Each row below holds a small network's activations on one input, seen along a few directions.
Each table varies a few parts of the input and shows all the possible inputs, shuffled.
Descriptions start from the smaller parts, as in this example, which fits no table here: values(3) and (point or line(11) or (line(6) and ring(8))).
Shared parts are said once, and a part with two or three values counts as separate values.
(in the rows, 128 means zero)

Other details of the inputs vary at random and push rows far along two fixed directions, the same in every table; ignore that.

A family of inputs:
row 1: [153 204 190  65 101 160  54  66 146 165 135 137 109  33 145 174]
row 2: [125 130  90 179  81 108 189 156  67  99 127 124 144 175 110 106]
row 3: [153 146 104 167  50  98 167 154  58 119 141 154 131 138 169 119]
row 4: [114 137 137 131 149 132 117 112 147 121 120 137 120 116 154 110]
row 5: [150 122 109 154  54  94 180 148  57 113 131 136 150 153 124 133]
row 6: [ 71  54 143 127 213 141  84 132 162 123  94  89 124 171  92  91]
row 7: [149 154 105 141  46  97 165 147  38 119 139 125 149 150 121 135]
row 8: [ 96  67 113 124 189 113 134 161 170 110 157 113 122 166  81 126]
row 9: [118  66 122 115 188 114 148 142 180 121 143 139 125 149  90 144]
row 10: [171 193 192  65  97 172  81  49 147 158  86 108 148  54 119 176]
row 11: [119  65 103 111 191 128 139 146 181 132 140 121 133 148  92 138]
row 12: [155 158  97 161  81 123 160 150  79 124 122 130 140 150 179 107]
row 13: [108 115 113 135 165 125 119 158 159 120 162 134 105 139 132 120]
row 14: [ 83 106 151 131 188 158  64 124 158 142 100 109 108 139 147  86]
row 15: [140 131 131 126 141 125 132 128 152 136 141 156 112 111 144 143]
row 16: [170 206 169  78 107 174  77  68 158 179 115 134 123  29 151 178]
row 17: [140 164 116 155  64 110 170 118  54 110 101 122 163 144 127 115]
row 18: [ 90  85 119 139 198 134 123 146 191 113 149 136  98 140 126 103]
Each input here is: values(2) and (point or ring(8)).
The inputs of row 12 and row 10 match in every part but the values(2) part. If row 16 is changed in the same way as row 12 into row 10, which row does it become? -> row 11
Which other rows does row 14 become when the values(2) part takes its other values? List them by row number. -> row 6

A family of inputs:
row 19: [140 170 148 124  59 140 115 101  59 131  90  94 154 122 121 128]
row 20: [140 164 140 143  81 127 147 114 102 129 132 144 125 103 121 142]
row 21: [145 164 152 109  56 113 118 113  75 125 137 118 143 110 103 154]
row 22: [123  90 150 107 176 155  95 120 183 142 115 116 117 126 131 121]
row 23: [158 162 134 127  68 130 149 103  90 143  98 134 151  99 128 146]
row 24: [109  78  81 176 145  97 182 171  96  90 116 128 139 210 137  76]
row 25: [152 174 123 122  85 132 130 127  94 150 140 138 127 109 130 154]
row 26: [133 187 150 152  69 138 125 105  84 133 113 137 122  99 141 125]
row 27: [136 180 152 131  62 124 113 107  80 139 112 138 128  91 150 131]
row 28: [157 193 132 144  76 151 122 110 101 137 105 121 141 101 163 131]
row 29: [136 102 124 105 160 132 124 118 152 143 121 128 134 120 112 142]
row 30: [135 187 126 135  88 137 114 119  81 144 122 130 124 103 144 124]
row 31: [126  95 147  95 182 134 125 101 186 120 115 129 129 121 104 142]
row 32: [158 174 119 132  80 138 140 121 113 130 141 136 128  98 146 146]
row 33: [105 117 141 107 180 150  81 125 169 148 139 127 103 117 125 130]
row 34: [122 127 138 111 157 128 130 118 164 115 141 139 115 118 107 137]
row 35: [157 164 127 140  80 146 127 109  97 135 102 122 144 113 165 122]
row 36: [159 169 137 113  73 118 122 123  83 149 139 143 131 104 141 163]
row 37: [117 114 132  97 180 138 104 121 178 142 150 135 108 101 103 146]
row 38: [163 165 130 124  71 124 134 120 106 127 142 141 133  98 155 152]
row 39: [116  79  81 165 131  72 193 187  98  81 160 148 130 200 126 101]
row 40: [137 153 135 138  88 136 130 109  91 140  89 127 143 114 141 118]
row 41: [111  91 154 105 173 137  86 134 181 133 144 127  99 122 137 126]
row 42: [102  81  71 168 118  90 179 193  83  89 166 115 135 206  88  99]
row 43: [113  92  57 165 139  91 197 184 110  93 170 139 133 193 134  93]
row 44: [149 166 129 128  93 138 118 108  81 148  95 123 144 113 146 125]
row 45: [137  81 141  97 173 145 116 122 192 140 129 123 121 122 114 144]
row 46: [113  98 140 109 184 138 120 118 195 137 124 130 123 110  98 144]
row 47: [104  95 148  99 185 132  76 130 169 143 143 131 104 124 132 134]
row 48: [132 184 125 131  95 135 129 113  99 127 129 128 132 112 156 114]
row 49: [124  99 134  99 193 141 105 127 190 151 135 126 122 124 105 156]
row 50: [137 110 145 103 168 148 113 125 193 143 133 122 119 112 114 152]
row 51: [ 95  72  96 188 129  85 168 182  92  94 146 144 118 195 140  83]
row 52: [114 102 144 110 171 140  87 123 182 125 143 130 107 111 147 127]
row 53: [106 116 151 114 194 142 104 111 186 120 110 121 118 127 117 122]
row 54: [133 175 136 145  90 138 128 114  97 140  95 126 139 108 138 124]
row 55: [116 103 147 115 185 155  95 131 191 140 123 115 112 126 127 124]
row 56: [128  96 146 122 149 132 137 108 158 129 115 134 131 120 109 140]
row 57: [106 107 136 113 201 145  90 124 179 142 119 119 118 122 118 124]
row 58: [148 162 140 146  87 128 153 112 106 132 112 135 140 110 122 147]
row 59: [110 111 135 114 160 122  94 132 139 134 138 132 111 121 135 123]
row 60: [109  94  66 184 137 113 165 189 110  99 156 132 119 187 155  80]
row 61: [140 182 127 135 100 136 134 110 104 131 110 119 146 119 156 118]
row 62: [ 89  86  72 188 137 101 171 188  99 104 143 137 118 190 131  74]
row 63: [ 98 117 150 111 189 141  99 113 183 117 130 130 103 121 116 117]
row 64: [128  87 150  94 168 129 105 134 189 133 158 135 104 115 120 150]
row 65: [108 117 150 141 161 141 115 116 158 129 110 127 120 124 121 121]
row 66: [168 151 119 129  84 137 147 112 112 133 116 128 147 110 148 144]
row 67: [111  85 162 109 169 120 112 116 183 124 147 145 109 109 105 147]
row 68: [152 163 133 127  89 142 114 113  81 155  98 123 144 122 150 131]
row 69: [102  88  76 166 138  86 169 182  96  92 157 135 131 197 159  78]
row 70: [107 130 149 117 141 143  96 117 133 126 111  90 134 133  99 127]
row 71: [ 86  66  85 171 122  79 155 195  72  86 155 110 129 218 115  80]
row 72: [147 171 156 143  71 141 128  91  83 139  85 129 142 103 144 128]
row 73: [109 120 153 114 156 121 106 118 150 112 129 135 112 126 132 121]
row 74: [ 89 113 154 103 164 145  77 115 160 124 135  98 110 124  89 122]
row 75: [165 170 123 117  78 128 154  96  98 133 111 127 158 109 146 140]
row 76: [157 180 122 123  92 128 152 107 112 131 121 127 151 110 141 143]
row 77: [161 174 131 127  72 138 138 129 105 140 140 134 122 103 136 148]
row 78: [157 174 120 127  95 129 139 120  97 146 117 129 144 107 127 151]
row 79: [127 117 132  98 150 115 126 119 160 120 154 139 128 117 132 138]
row 80: [117  67  73 164 111  92 189 182  70  93 135 108 157 213  97 102]
row 81: [106  86  69 176 127  94 190 187 104 105 156 145 125 180 116  99]
row 82: [145 165 128 127  95 135 134 101  98 132 102 120 151 121 158 114]
row 83: [122 119 145 104 143 137 113 118 148 125 126 100 140 125  79 151]
row 84: [152 163 131 116  84 112 127 123  88 140 139 142 131 101 134 153]
row 85: [114 100 155  97 159 123 105 114 179 135 142 143 113  96 108 149]
row 86: [114 117 143 110 185 151  86 123 172 152 119 119 120 124 124 134]
row 87: [128  61  60 164 141  95 186 190  96 119 141 133 143 210 127 107]
row 88: [132 104 128 112 179 145 119 122 201 130 137 125 123 113 122 146]
row 89: [116 120 139 122 153 149 102 135 162 135 139 124 102 122 134 119]
row 90: [156 179 135 129  92 126 152 108 107 122 109 132 144 113 125 147]
The inputs of row 41 and row 64 match in every part but one. If row 69 is changed in the same way as row 41 into row 64, which row does it become? -> row 79
The inputs of row 71 and row 21 match in every part but one. If row 72 is changed in the same way as row 71 into row 21, which row does it become? -> row 56
Describe the family of inputs behind these rows. -> values(2) and line(4) and (point or ring(8))
Which other rows does row 72 become when the line(4) part takes its other values? List them by row number. -> row 26, row 51, row 65
Which other rows does row 76 become when the ring(8) part takes its other values? List them by row number. -> row 46, row 49, row 50, row 58, row 78, row 88, row 90
Which other rows agree with row 28 in the values(2) part and the line(4) part? List them by row number. -> row 53, row 54, row 55, row 57, row 61, row 65, row 70, row 86
Which other rows does row 80 become when the values(2) part takes its other values? List them by row number. -> row 19
Which other rows does row 73 become when the line(4) part takes its other values? List them by row number. -> row 24, row 53, row 63

A family of inputs:
row 91: [105  88  73 176 103  82 151 210  60 104 175 139 112 199 162  84]
row 92: [127 115  95 171  90 114 159 150  55 127  96 112 157 176 123 102]
row 93: [113 156 141 151 106 137 125 111 100 106  98 105 138 139 129 101]
row 94: [155 154 193  74 103 135 104  63 152 147 116 140 129  50  85 194]
row 95: [153 177 149  82 135 148 113  79 173 144 138 143 125  61 131 166]
row 96: [ 80  76 186  88 214 143  71  88 199 125  96 107 123 129  90 119]
row 97: [122 161 143 111  98 137 100 130 107 130 151 111 117 117 110 140]
row 98: [155 121 109 128 109 123 150 137  97 140 107 116 157 149 116 142]
row 99: [150 155 142 128  84 126 155 115 123 120 141 140 127 101 104 159]
row 100: [108 138 126 139 168 154 104 117 155 144 108 125 118 114 137 110]
row 101: [129  95 132  98 199 160 108 123 208 141 128 107 124 129 102 146]
row 102: [162 199 154 134  52 157 102  92  74 160  87 130 135  84 181 127]
row 103: [122 199 133 164  84 133 131 111  71 119  94 127 134 124 161  96]
row 104: [ 99 102 155 132 165 135  94 116 150 116 108 127 114 135 160  92]
row 105: [128 112  67 168 155 118 170 177 121 126 138 131 134 179 148 107]
row 106: [153 152 125 108 107 132 148 111 139 120 141 126 143 105 115 154]
row 107: [128 141 119 136  67  99 131 154  44 128 141 115 137 152 108 131]
row 108: [114  30  73 136 179  81 184 174 146  96 159 131 145 195  93 120]
row 109: [121  49 131  97 237 147  91 136 231 146 137 128 105 134 138 130]
row 110: [ 91  75 117 138 192 150 121 144 176 121 120 106 123 159 108  99]
row 111: [144 113 160  69 168 141  95  93 207 142 144 143 116  74 144 160]
row 112: [159 147 126 150  59 101 167 141  87 124 143 167 126 116 159 141]
row 113: [165 223 152 129  50 126 146  96  97 141 128 161 128  57 139 167]
row 114: [ 89  98  71 165 149  95 152 205  99 106 178 136 104 194 128  87]
Describe the family of inputs behind these rows. -> line(4) and (point or line(5))
The inputs of row 103 and row 96 match in every part but the line(4) part. If row 95 is changed in the same way as row 103 into row 96, which row does it become? -> row 108
Which other rows does row 104 become when the line(5) part takes its other values? List them by row number. -> row 102, row 109, row 111, row 112
Which other rows agree with row 97 in the line(4) part? List them by row number. -> row 93, row 99, row 101, row 106, row 110

A family of inputs:
row 115: [ 92  97 128 168 133 122 139 136  96 108  81 102 144 182 118  79]
row 116: [109 115  95 132 189 140 107 156 156 135 140 114 119 156 151 102]
row 117: [142  89 114 140 113 116 145 161 122 137 144 135 127 143 121 146]
row 118: [113 127 121 160 143 129 118 143 120 118 114 128 121 156 183  81]
row 119: [143 160 161 112  89 133 118 108 140 124 147 126 122  85 109 164]
row 120: [117 119 101 139 127 104 140 163 110  94 160 122 126 171 150 105]
row 121: [141 120 171  84 122 145  84  88 120 154  92  97 148 107  93 158]
row 122: [135 163 157 101  90 140 103 104 131 120 151 121 116  90 128 143]
row 123: [141 206 149 127  47 126 111 109  62 145 137 148 114  79 151 137]
row 124: [101 134 171  77 196 139  50 100 186 148 143 140  95  83 138 140]
row 125: [154 140 149 100  92 144  96 113 120 154 132 128 120  94 141 152]
row 126: [116 119  81 159 133 134 142 170 115 125 147 120 119 162 140  95]
row 127: [ 63  58 144 107 219 117  90 126 170 119 131 121 112 153  69 117]
row 128: [175 146 148  98 105 138 131 107 133 155 119 136 140 100 123 176]
row 129: [123  98  99 166 140 114 175 135 127 105 106 141 141 158 157  91]
row 130: [150  78  88 133 127 103 178 150 120 125 134 142 153 159 138 129]
row 131: [130 156 119 179  68 130 144 140  69 117 114 133 123 143 176  84]
row 132: [127 173 148 112 115 162  98  93 106 151  85  87 151 109  97 136]
row 133: [152 193 161 158  51 148 125 102  89 138  94 136 129  86 155 134]
row 134: [112 110 162  73 200 130  96  82 210 141 135 154 113  72 110 154]
row 135: [110 115 115 156 120 100 146 162 111 124 158 154 109 136 116 128]
row 136: [127 109 107 172 140 120 173 150 126 108 110 138 129 167 140 102]
row 137: [131 114 167  63 178 140 107  71 220 120 139 129 128  75 103 164]
row 138: [132 118  91 142 166 135 160 153 153 131 132 125 132 155 113 128]
row 139: [137 112 102 142 123 101 185 156 127  94 156 132 135 165 107 132]
row 140: [155 170 121 110 123 152 134  91 142 148 108 127 149  89 135 146]
row 141: [115  58 121 100 205 126  91 153 181 138 147 124 114 153 143 125]
row 142: [126 143 110 155  54  97 169 146  37  89 118  98 163 177  97 108]
row 143: [162 213 145 124  59 119 144 103  75 144 121 156 132  84 129 162]
row 144: [109  89  95 153 173 136 139 169 165 130 148 123 116 153 109 121]
Describe the family of inputs behind these rows. -> values(5) and (point or line(5))
Which other rows agree with row 143 in the values(5) part? List them by row number. -> row 123, row 124, row 127, row 134, row 135
Which other rows does row 131 become when the line(5) part takes its other values? List them by row number. -> row 118, row 129, row 133, row 136
